A small network was shown many inputs. Here are its activations along a few directions, one row for each input.
In each table, some parts of the input vary, and every possible input appears once, in random order.
Descriptions start from the smaller parts, as in this example, which fits no table here: one of 4 places along a line, together with either a single point or one of 11 places around a ring or (one of 3 separate values, together with one of 8 places around a ring).
Shared parts are said once, and a part with two or three values counts as separate values.
(in the rows, 128 means zero)

Other details of the inputs shift rows strongly along two fixed directions, in all tables alike. That doesn't count.

Rows:
x1: [128 137 126 119 113 159 148 186 126 138 122 141 151 109  96]
x2: [147 149 134 171 114  82 132  93 172 135 142 120 123 161 131]
x3: [144 141 125 122 125 160 137 176 138 121 100 108 150  98 104]
x4: [122 104 113 101 146 143 112 107 100 111 118 140 124 113 174]
x5: [110  98 130  96 141 151 119 140  88 130 120 118 123  91 125]
x6: [142 136 111 118 128 152 133 160 126 116 109 140 150 117 126]
x7: [114 124 139 154 131  65 112  38 141 139 173 142  79 197 164]
x8: [135 128 119 118 124 146 130 139 126 121 117 137 148 110 142]
x9: [109 103 131  93 144 162 115 142  86 121 117 125 122 103 131]
x10: [129 100 110  96 138 151 124 132  87 118 114 149 146  82 155]
x11: [144 179 149 171 100 122 151 173 192 147 134  97 135 169  66]
x12: [115  80 119  97 148 129 104  86  81 116 123 132 119  82 181]
x13: [133 124 132 160 141  48 111  27 140 132 156 121  86 168 166]
x14: [150 184 136 169  96 121 156 175 188 143 140 133 139 183  70]
x15: [152 153 114 139 119 136 141 160 147 122 115 140 150 137 112]
x16: [124 122 130 113 135 138 127 149 106 129 125 132 126 121 108]
x17: [133 128 121 117 124 149 129 139 128 119 117 133 146 111 145]
x18: [126 140 126 115 117 173 141 186 125 128 117 135 145 121  98]
x19: [121 124 133 119 118 145 137 166 119 138 124 124 139 104 106]
x20: [110  94 114 108 155 132 116  95  97 101 126 134 135 100 160]
x21: [149 156 130 169 129  77 130  90 165 128 139 127 113 178 128]
x22: [ 88  88 126 103 150 136 114 102  87 117 139 133 123 108 144]
x23: [123 124 130 120 120 142 139 167 115 139 126 127 140 101 103]
x24: [123 148 137 136 107 150 144 163 148 139 130 128 140 137 107]
x25: [134 124 126 123 125 143 125 141 129 121 116 120 141 100 136]
x26: [117 121 129 116 122 146 135 146 116 137 131 141 134 117 123]
x27: [ 94  76 133  94 143 135 107  95  75 130 133 127 107  94 169]
x28: [121 123 132 112 134 142 125 149 108 127 124 128 125 122 110]
x29: [142 176 147 172  90 120 156 174 192 150 135 109 142 163  70]
x30: [142 138 121 122 134 150 131 158 130 115 103 124 142 115 116]
x31: [103  76 127  92 154 120 107  94  67 131 134 129 103  94 152]
x32: [147 156 132 168 129  81 127  89 169 127 137 124 112 179 130]
x33: [145 158 126 164 121  92 128  94 174 127 141 132 119 185 142]
x34: [163 186 138 188 106  84 147 127 204 138 135 105 130 179  90]
x35: [114 123 131 115 121 150 134 146 118 135 130 137 133 117 127]
x36: [132 142 137 136 118 132 140 163 141 141 127 112 132 129  86]
x37: [123 105 121 106 154 137 110 105 102 111 113 128 117 110 161]
x38: [119 123 134 112 134 147 124 148 110 126 123 124 125 123 113]
x39: [129 124 129 158 132  59 113  25 147 132 162 141  98 177 187]
x40: [119 103 132 142 152  59  98  10 123 127 153 119  78 155 191]
x41: [115 123 129 111 127 158 127 145 114 126 127 135 125 127 128]
x42: [148 136 119 126 117 150 141 177 128 125 108 126 160  90 104]
Each input here is: one of 2 separate values, together with either a single point or (one of 4 places along a line, together with one of 5 places around a ring).
Question: The inputs of x23 and x42 match in every part but the choice among 2 separate values. If x26 is changed in the same way as x23 into x42, which row does it become?
Answer: x39
Question: The inputs of x41 and x4 match in every part but the choice among 2 separate values. If x5 is changed in the same way as x41 into x4, which row does it become?
Answer: x40
Question: A walk changes only the place on the ring of 5. It starts at x18 and steps to x35. List the rest of the walk in order.
Answer: x29, x5, x38

Rows:
x43: [134 173 131 124 113 200 151 230 154 120  98 134 164 139  77]
x44: [168 202 135 200  98  68 163 153 212 150 145 139 135 210  65]
x45: [124  84 108  75 169 142 112 138  47 112 105 145 122  84 136]
x46: [175 198 141 209  72  74 161 131 230 156 150 113 159 170  93]
x47: [138 168 123 120 114 181 162 235 138 136 109 137 157 134  46]
x48: [183 180 109 137 125 162 153 215 156 107  83 122 173 109  71]
x49: [162 180 132 145 100 181 155 232 193 125  87  84 171 113  64]
x50: [ 92  90 133  89 132 160 130 147  74 144 130 128 119  78 121]
x51: [130 121 140 147 143  80  96  43 155 121 139  89  83 164 172]
x52: [ 94  79 111  66 144 167 121 136  48 128 132 172 123  87 146]
x53: [146 169 125 116 124 180 150 231 136 126 102 119 150 143  36]
x54: [ 92 115 120 162 162  71 119  35 147  87 167 131 127 173 146]
x55: [157 137 119 150 160  63 103  42 135 106 135 123  92 169 165]
x56: [175 175 108 138 112 164 163 214 157 116  88 140 184 102  81]
x57: [139 122 135 159 138  57 113  37 146 133 142 109  98 139 168]
x58: [143 210 149 195  90 112 155 150 227 139 147 135 132 232  91]
x59: [ 96 116 156 147 108  88 114  54 147 149 179 131 100 170 183]
x60: [117 111 142 158 130  48 118  53 128 154 162 124  90 150 149]
x61: [179 177 108 138 119 164 159 216 156 112  85 131 179 104  76]
x62: [ 95  84 130  89 117 160 129 147  75 149 146 141 130  75 130]
x63: [129  88 109  74 172 141 107 138  47 106 103 136 119  89 130]
x64: [114  96 119  94 124 167 126 138 104 127 112 122 150  68 168]
x65: [119 117 135 152 109  80 117  43 157 143 164 123 114 155 197]
x66: [101  84 114  64 165 166 112 135  46 119 116 146 111 100 132]
x67: [118  97 121  94 140 167 118 137 104 120 101 109 136  72 159]
x68: [ 99 117 160 149 133  91 109  53 146 141 161 111  81 175 170]
x69: [ 94  82 118  72 131 185 110 132  64 112 129 172 137  94 181]
x70: [130 175 150 141  80 190 166 241 180 145 117 112 177 121  67]
x71: [118 119 137 153 127  80 115  42 159 139 150 112 100 156 189]
x72: [129 117 124 149 134  53 120  55 126 141 165 164  98 172 158]
x73: [129 114 146 152 144  49 102  52 124 135 149  99  75 160 134]
x74: [105  92 137  85 147 160 113 144  70 128 117 103 106  90 104]
x75: [131  98 118 102 138 141 125 128  93 125 103 122 146  51 150]
x76: [123 189 147 218 107  80 160 131 242 119 161  81 166 185  50]
x77: [129 100 101  77 167 175  98 129  79  91  91 126 126  93 165]
x78: [125 113 145 156 141  49 108  52 125 142 153 107  80 156 139]
x79: [113  85 124  99 129 136 127 146  74 143 124 135 138  61 130]
x80: [109 117 129 140 119  77 120  56 127 147 186 169  90 186 157]
x81: [111 130 141 142 149  98 101  53 138 121 151 135  82 203 169]
x82: [145 205 142 190  92  92 165 153 213 156 159 138 123 227  60]
x83: [135 192 158 199  74  88 165 149 217 173 173 113 123 199  61]
x84: [115  82 122  99 121 136 125 145  75 145 133 141 143  61 134]
x85: [117  90  98  80 140 179 118 128  78 105 106 159 147  80 187]
x86: [105  96 146  87 147 176 104 143  91 115 107 101 114  97 132]
x87: [142 123 136 157 143  57 107  37 145 127 138 102  93 142 162]
x88: [131 132 119 150 143  88 110  45 150 117 142 136  97 182 190]
x89: [103 127 139 144 125  96 113  54 141 129 166 158  96 194 184]
x90: [101  90 136  87 143 161 119 146  71 134 121 111 110  86 110]
x91: [188 204 125 207  79  81 162 134 227 136 145 145 160 193  96]
x92: [130  98 117 101 130 141 127 127  93 128 110 128 152  51 154]
x93: [135  89  97  86 147 152 120 118  68 107 105 165 149  62 173]
x94: [116  92  98  79 149 179 116 128  77 103  99 152 141  81 184]
x95: [157 173 137 152  97 150 166 244 162 146 100 102 169 104  29]
x96: [130 125 117 152 115  89 116  44 151 123 158 157 115 177 200]
x97: [120  72 103  79 140 143 117 134  52 125 127 178 140  72 153]
x98: [165 178 110 131 118 192 149 225 165 107  82 118 172 125  83]
x99: [105  95 123  70 167 185  96 135  66 100 102 135 116 111 152]
x100: [160 165 116 130 120 157 161 234 138 129  96 138 168 117  51]
x101: [100  96 145  89 143 179 111 148  92 120 111 108 120  92 137]
x102: [182 183 130 149 108 154 150 221 178 118  81  82 169  98  45]
x103: [100 113 152 148 132  73 117  52 127 154 171 115  71 169 140]
x104: [ 91  95 142  90 132 177 122 148  93 131 120 123 130  85 150]
Question: Describe the family of inputs behind these rows.
Answer: one of 2 separate values, together with either a single point or (one of 5 places around a ring, together with one of 6 places along a line)
Question: The inputs of x88 and x67 match in every part but the choice among 2 separate values. If x61 is changed in the same way as x88 into x67, which row does it become?
Answer: x57
Question: The inputs of x87 and x48 match in every part but the choice among 2 separate values. If x86 is changed in the same way as x87 into x48, which row does it become?
Answer: x99
Question: A walk changes only the place on the ring of 5. It starts at x83 and steps to x79. List the rest of the walk in order.
Answer: x92, x64, x70
Question: Which other rows does x49 become when the choice among 2 separate values takes its other values? List them by row number.
Answer: x98

Rows:
x105: [137 164 133 136 108 159 160 219 151 143 119 122 153 132  44]
x106: [168 174 127 175 117  92 139 125 185 125 121 121 134 166 117]
x107: [ 98  85 127  80 134 160 117 138  64 137 132 144 119  88 139]
x108: [111 120 155 159 121  70 121  70 148 155 164  98  93 151 130]
x109: [104  83 129  82 147 151 115 141  64 131 120 127 112  85 131]
x110: [115  65 115  92 159 119 100  63  71 111 114 121 121  56 200]
x111: [144 141 126 155 144  84 109  59 159 111 134 115 104 171 161]
x112: [164 177 120 172 120  95 144 124 184 125 129 131 141 171 112]
x113: [143 123 106 112 130 154 131 156 112 109 107 143 162  96 133]
x114: [ 96 117 135  99 119 182 134 174 106 136 127 141 136 115 119]
x115: [140 123 118 140 130  97 118  69 132 124 138 148 117 145 176]
x116: [130 160 140 137 101 161 157 219 150 139 126 130 158 130  51]
x117: [130 138 124 153 125 100 119  64 162 122 150 146 116 180 184]
x118: [113 121 138 102 137 169 126 173 104 125 112 108 127 108  94]
Question: Describe the family of inputs behind these rows.
Answer: one of 2 separate values, together with either a single point or one of 6 places along a line
Question: The inputs of x109 and x106 match in every part but the choice among 2 separate values. If x107 is changed in the same way as x109 into x106, which row does it become?
Answer: x115
Question: Which other rows does x114 become when the choice among 2 separate values takes its other values? List them by row number.
Answer: x117

Rows:
x119: [114  99 132 103 143 133 113 119  88 132 125 124 109 108 136]
x120: [117 130 147 148 129  92 121  93 142 138 149 115 102 159 128]
x121: [159 188 140 201  93  70 148 105 220 147 157 128 126 207 113]
x122: [128 101 121 112 138 126 118 111 102 125 121 127 127  90 153]
x123: [102 102 133 103 138 142 118 121  93 128 134 140 117 118 145]
x124: [144 146 129 136 114 145 140 162 149 128 111 112 149 109 111]
x125: [115 131 136 151 121  91 133  92 143 145 158 139 113 162 134]
x126: [142 146 127 134 122 149 136 164 150 121 108 109 149 117 111]
x127: [151 147 119 136 127 136 138 164 140 117 108 120 147 119  97]
x128: [133 143 133 125 126 145 139 167 136 131 116 113 131 127  90]
x129: [131 143 133 125 115 152 139 174 131 137 124 133 134 137  98]
x130: [146 148 124 134 129 145 136 161 145 115 108 115 148 121 102]
x131: [115 133 138 156 134  71 114  45 146 140 169 135  78 201 158]
x132: [128 107 113 106 139 130 120 114  95 121 125 150 132 108 154]
x133: [125 135 137 129 113 147 137 168 137 134 127 111 141 116  91]
x134: [140 149 125 133 109 154 143 164 150 127 115 131 153 121 120]
x135: [132 104 118 109 143 121 117 112  94 122 120 131 127  96 146]
x136: [108  96 128 110 140 124 123 114  93 134 132 127 121  96 135]
x137: [100 101 135 123 131 108 112  74 111 134 159 136 102 145 161]
x138: [122 110 115 105 147 144 116 111 102 109 119 143 129 116 157]
x139: [126 108 110 107 146 134 117 114  97 111 120 148 128 114 153]
x140: [138 149 123 131 118 158 139 167 151 120 112 129 153 129 120]
Question: Describe the family of inputs behind these rows.
Answer: one of 2 separate values, together with either one of 5 places along a line or one of 6 places around a ring
Question: The inputs of x124 and x134 match in every part but the choice among 2 separate values. If x127 is changed in the same way as x124 into x134, which row does it become?
Answer: x139
Question: Which other rows does x119 become when the choice among 2 separate values takes its other values? List them by row number.
Answer: x129

Rows:
x141: [ 91  82 127 105 130 127 113  89  98 140 160 146 120 121 165]
x142: [123  97 127 118 140 122 125 117 103 119 114 115 138  72 140]
x143: [150 154 132 140 120 131 132 169 157 122 111  98 141 133  77]
x144: [153 152 139 164 134  82 121  98 165 121 133  97 117 159 115]
x145: [128 115 120 122 155 117 111  80 115 117 120 131 102 142 160]
x146: [119 101 126 126 130  92 113  49 113 135 149 141 108 122 188]
x147: [133 170 135 149  98 143 151 175 172 137 135 145 148 183 103]
x148: [122 102 112 102 143 121 128 134  69 132 133 162 122 108 113]
x149: [107  83 121 126 143  81 106  46  97 133 149 112  98 113 177]
x150: [115 110 120 100 150 157 119 124  94 114 112 134 117 121 141]
x151: [144 140 112 127 121 155 132 158 136 116 115 149 147 121 135]
x152: [122 134 140 103 124 180 135 207 111 133 112 108 137 109  78]
x153: [137 114 109 110 141 141 118 122 105 110 105 150 145 105 172]
x154: [124 127 135 117 113 167 145 201 123 140 107 116 153  77  87]
x155: [127 181 146 174 119  92 138 108 195 136 160 121 103 226 102]
x156: [135 133 123 107 100 177 152 198 126 138 115 135 163  87 105]
x157: [ 90  97 144 110 131 142 125 131  91 141 136 127 119  93 130]
x158: [138 161 152 174 118  78 125  97 177 140 150 101  96 195 104]
x159: [157 160 122 147 103 131 150 161 168 131 119 125 166 112 109]
x160: [120 109 117 101 135 156 121 128 104 116 128 158 130 117 158]
x161: [153 164 127 166 140  96 129  97 171 116 126 118 120 172 130]
Question: Describe the family of inputs behind these rows.
Answer: either a single point or (one of 4 places along a line, together with one of 5 places around a ring)
